Each row below holds a small network's activations on one input, seen along a few directions.
Each table varies a few parts of the input and shows all the possible inputs, shuffled.
A made-up example of a description, with smaller parts first: one of 8 places around a ring, together with either a single point or one of 9 places along a line or (one of 3 separate values, together with one of 4 places along a line).
Shared parts are said once, and a part with two or three values counts as separate values.
In the rows, zero is written as 128.

Other details of the inputs vary at random and push rows far along two fixed directions, the same in every table; ignore that.

Table:
x1: [101 139 121 146 153  93 160 146 183 130 104 116 149 204 137 135 140]
x2: [ 89 133 125 141 151  91 166 144 182 125 113 115 151 202 129 149 130]
x3: [132 131 134 120  88 182  65 108  56 144 139  97 101  16 127  96 137]
x4: [ 38 125 135 134 101 137  92 136 119 190 123  19 131  95 162 128 157]
x5: [120 139 111 149 165  99 148 145 193 146 115 113 144 190 148 158 121]
x6: [183 120 117 113 132 133 151 108 111  67 141 188 112 118  96 115 108]
x7: [104 123 160 104  77 174  90 125  41 125 162 100 101  26 122  97 135]
x8: [ 45 140 142 140 104 138  81 150 121 200 121  27 129  96 168 122 162]
x9: [197  88 128 109 112 145 131  91  87 140 138 240 143 143  92 154 117]
x10: [200 127 118 118 141 135 138 109 120  79 139 189 114 109 105 121 101]
x11: [100 141 134 141 155  90 160 159 181 131 118 116 149 201 147 147 130]
x12: [ 44 141 137 144 101 139  77 140 122 199 110  28 132  95 161 117 167]
x13: [135 129 139 118  90 179  67 114  56 145 142  95 100  16 133 100 134]
x14: [202 130 111 124 141 140 136 108 119  81 132 191 111 113 102 114 108]
x15: [100 129 118 137 156  92 163 145 185 130 124 111 144 196 143 157 121]
x16: [113 141 123 145 159  90 149 151 188 139 105 117 145 195 146 148 131]
x17: [ 56 128 129 141 109 141  81 135 128 203 119  17 131  87 168 127 155]
x18: [100 143 128 145 153  91 157 149 183 129 106 118 152 201 140 142 135]
x19: [113 121 141 108  78 175  80 107  47 129 149  95 101  20 121  96 137]
x20: [174 124 142 108 130 129 156 125 103  62 147 191 116 119  98 120 104]
x21: [201 126 124 114 142 134 141 119 118  80 151 188 111 109 113 126  96]
x22: [193  84 126 107 112 146 130  95  87 141 142 243 142 144  94 153 112]
x23: [173 123 130 112 127 133 158 116 105  63 142 192 115 123  90 110 112]
x24: [120 130 100 149 162  99 152 131 196 142 108 110 144 190 138 144 130]
x25: [102 140 133 142 155  89 159 155 181 131 109 115 150 200 146 145 132]
x26: [193 134 124 119 134 133 140 117 113  75 131 197 111 118 101 107 115]
Each input here is: either one of 2 separate values or (one of 4 places along a line, together with one of 6 places around a ring).
Start at x8 and move only the place on the line of 4, one step at a time. The first step leads to x16. Which rows follow, in order? -> x12, x26
List by row number the other inputs of the same sort as x9. -> x22
Start at x13 and move only the place on the ring of 6, one step at a time. The first step leads to x17. Which rows follow, in order? -> x4, x20, x25, x16

Table:
x27: [ 72 112 128 131  93 147 101 118 104 181 124  80 135 112 131 118 161]
x28: [218 124 104 120 142 141 145 100 117  71 136 210 109 114  93 108 106]
x29: [ 70 107 133 124  96 141 103 117 106 174 129  71 136 104 136 136 145]
x30: [151 114 158 102  86 166  92 120  48 134 152 154 114  57 123 110 129]
x31: [ 98 129 127 127 129 119 141 132 138 111 127  92 127 130 131 126 127]
x32: [198 111 139 100 121 148 141 112  78  81 165 222 114 100  96 132  96]
x33: [126 145 137 135 161  88 165 160 177 109 119 135 140 189 144 140 122]
x34: [118 128 128 128 110 159  84 125 100 162 143  85 112  64 144 124 129]
x35: [111 127  97 150 169  90 155 129 209 145 104  97 151 199 143 163 122]
x36: [196 140 115 132 152 123 139 117 141  93 116 195 125 141 109 127 110]
x37: [ 87 147 143 134 112 134 107 140 115 137 116  87 125 104 136 109 149]
x38: [176 135 119 133 161 107 144 138 166 118 121 165 131 165 139 143 111]
x39: [119 134 126 127 121 131 136 126 119 104 130 120 117 118 118 102 138]
x40: [ 90 143 125 145 166  87 168 161 198 128 123 100 146 205 148 157 122]
x41: [ 90 125 142 132 101 140 100 125 104 170 116 108 140 118 129 127 152]
What do these inputs look like to the network? -> one of 3 separate values, together with one of 5 places around a ring
Which other rows does x33 become when the choice among 3 separate values takes its other values? List them by row number. -> x30, x38
Start at x33 and move only the place on the ring of 5, one step at a time. The first step leads to x40. Which rows follow, in order? -> x31, x39, x37
Which other rows does x30 become when the place on the ring of 5 takes its other values? List them by row number. -> x27, x29, x32, x41

Table:
x42: [171 131 142 108 113 148 128 122  78  77 148 177 103  84 106 105 116]
x43: [106  98 108 147 154  89 154 134 199 211 105 139 179 252 148 185 142]
x44: [ 83 135 140 130 110 131 109 136 117 148 124  78 128 107 143 114 148]
x45: [188 126 129 111 122 151 119 110  87  87 149 170 104  73 112 114 106]
x46: [ 92 103 136 129  98 142  93 113 104 207 118 124 155 131 132 161 145]
x47: [ 98 131 124 134 119 135 100 129 127 159 119  73 124 100 148 122 140]
x48: [178 125 139 109 117 148 126 117  82  78 144 171 107  77 107 105 110]
x49: [174 126 141 109 116 152 127 121  81  83 155 176 107  80 106 107 109]
x50: [ 88 132 133 133 115 138 105 137 123 161 131  78 125 103 142 123 142]
x51: [178 137 121 132 169  97 183 139 171  72 125 198 135 200 112 143 102]
x52: [186 134 109 132 174  97 175 132 181  81 129 197 132 194 116 147  97]
x53: [ 79 120 129 129 104 138 111 122 112 159 124  86 131 114 131 120 151]
x54: [191 139 110 134 175  95 173 129 182  77 119 194 135 192 117 140 102]
x55: [ 93 137 134 136 117 135 103 133 125 157 121  75 127 102 143 117 146]
x56: [ 87 129 139 130 113 137 110 135 116 153 130  74 130 103 145 126 139]
x57: [179 117 125 113 112 155 123 101  83  94 143 181 110  83  94 109 117]
x58: [ 82 135 120 146 164  76 171 153 208 141 108  98 158 226 149 163 131]
x59: [183 132 116 129 172  94 181 131 178  75 127 193 135 192 112 151  97]
x60: [ 88 135 139 134 114 136 107 136 118 152 123  76 130 104 144 115 146]
x61: [ 92 137 132 136 116 138 104 137 122 158 123  79 123 105 142 122 145]
x62: [174 116 130 111 110 156 127 104  77  90 145 181 113  86  96 107 117]
x63: [ 98 143 106 158 172  84 157 152 217 153  99 100 153 224 154 160 132]
x64: [ 83 129 137 127 110 131 110 135 116 148 123  76 125 105 143 118 145]
x65: [185 117 118 114 115 157 119  97  85  97 142 181 109  82 100 110 115]
x66: [ 79 130 140 127 109 135 111 139 115 152 134  81 125 108 142 120 143]
x67: [ 93 131 131 133 117 134 104 133 125 156 120  74 124 101 142 122 143]
What do these inputs look like to the network? -> either one of 2 separate values or (one of 4 places along a line, together with either a single point or one of 5 places around a ring)
Which other rows does x63 become when the place on the ring of 5 takes its other values? List them by row number. -> x45, x47, x52, x54

Table:
x68: [ 73 144 131 135 129 121 117 145 144 131 125  34 118  98 157 116 136]
x69: [139 125 135 125 140 113 155 133 142 110 131 167 139 165 113 146 115]
x70: [137 124 129 123 138 115 158 132 138 107 136 166 137 169 118 142 116]
x71: [144 125 135 123 139 108 150 133 139 108 122 168 139 166 121 146 117]
x72: [ 83 129 122 141 119 139 101 134 131 182 126  70 132 118 153 135 143]
x73: [140 122 131 120 138 109 158 135 142 110 134 167 133 168 119 137 120]
x74: [ 90 133 128 139 119 132  92 133 132 184 114  72 134 114 157 139 145]
x75: [144 121 124 117 106 159 114 105  83 115 140 142 112  81 109 109 129]
x76: [158 127 133 120 113 157 101 117  90 127 144 145 114  72 118 121 119]
x77: [ 76 126 131 144 145  91 152 151 182 167 108  90 160 206 153 154 144]
x78: [139 159 144 123 119 147 118 140  95  76 140 120  96  67 121  84 127]
x79: [ 93 128 130 139 121 134  99 135 133 185 120  68 136 116 159 129 148]
x80: [160 125 116 129 150 116 144 132 154 120 130 161 128 158 127 138 115]
x81: [150 123 129 117 106 152 105 105  85 116 128 145 115  77 113 112 128]
x82: [155 123 116 131 145 114 152 119 149 111 118 157 137 162 118 128 123]
x83: [146 121 129 119 107 157 110 106  87 117 136 144 115  76 105 112 126]
x84: [149 121 112 129 143 113 152 121 151 110 124 159 130 163 113 130 125]
What do these inputs look like to the network? -> either one of 2 separate values or (one of 3 separate values, together with one of 5 places around a ring)
List by row number the other inputs of the same sort as x68. -> x78
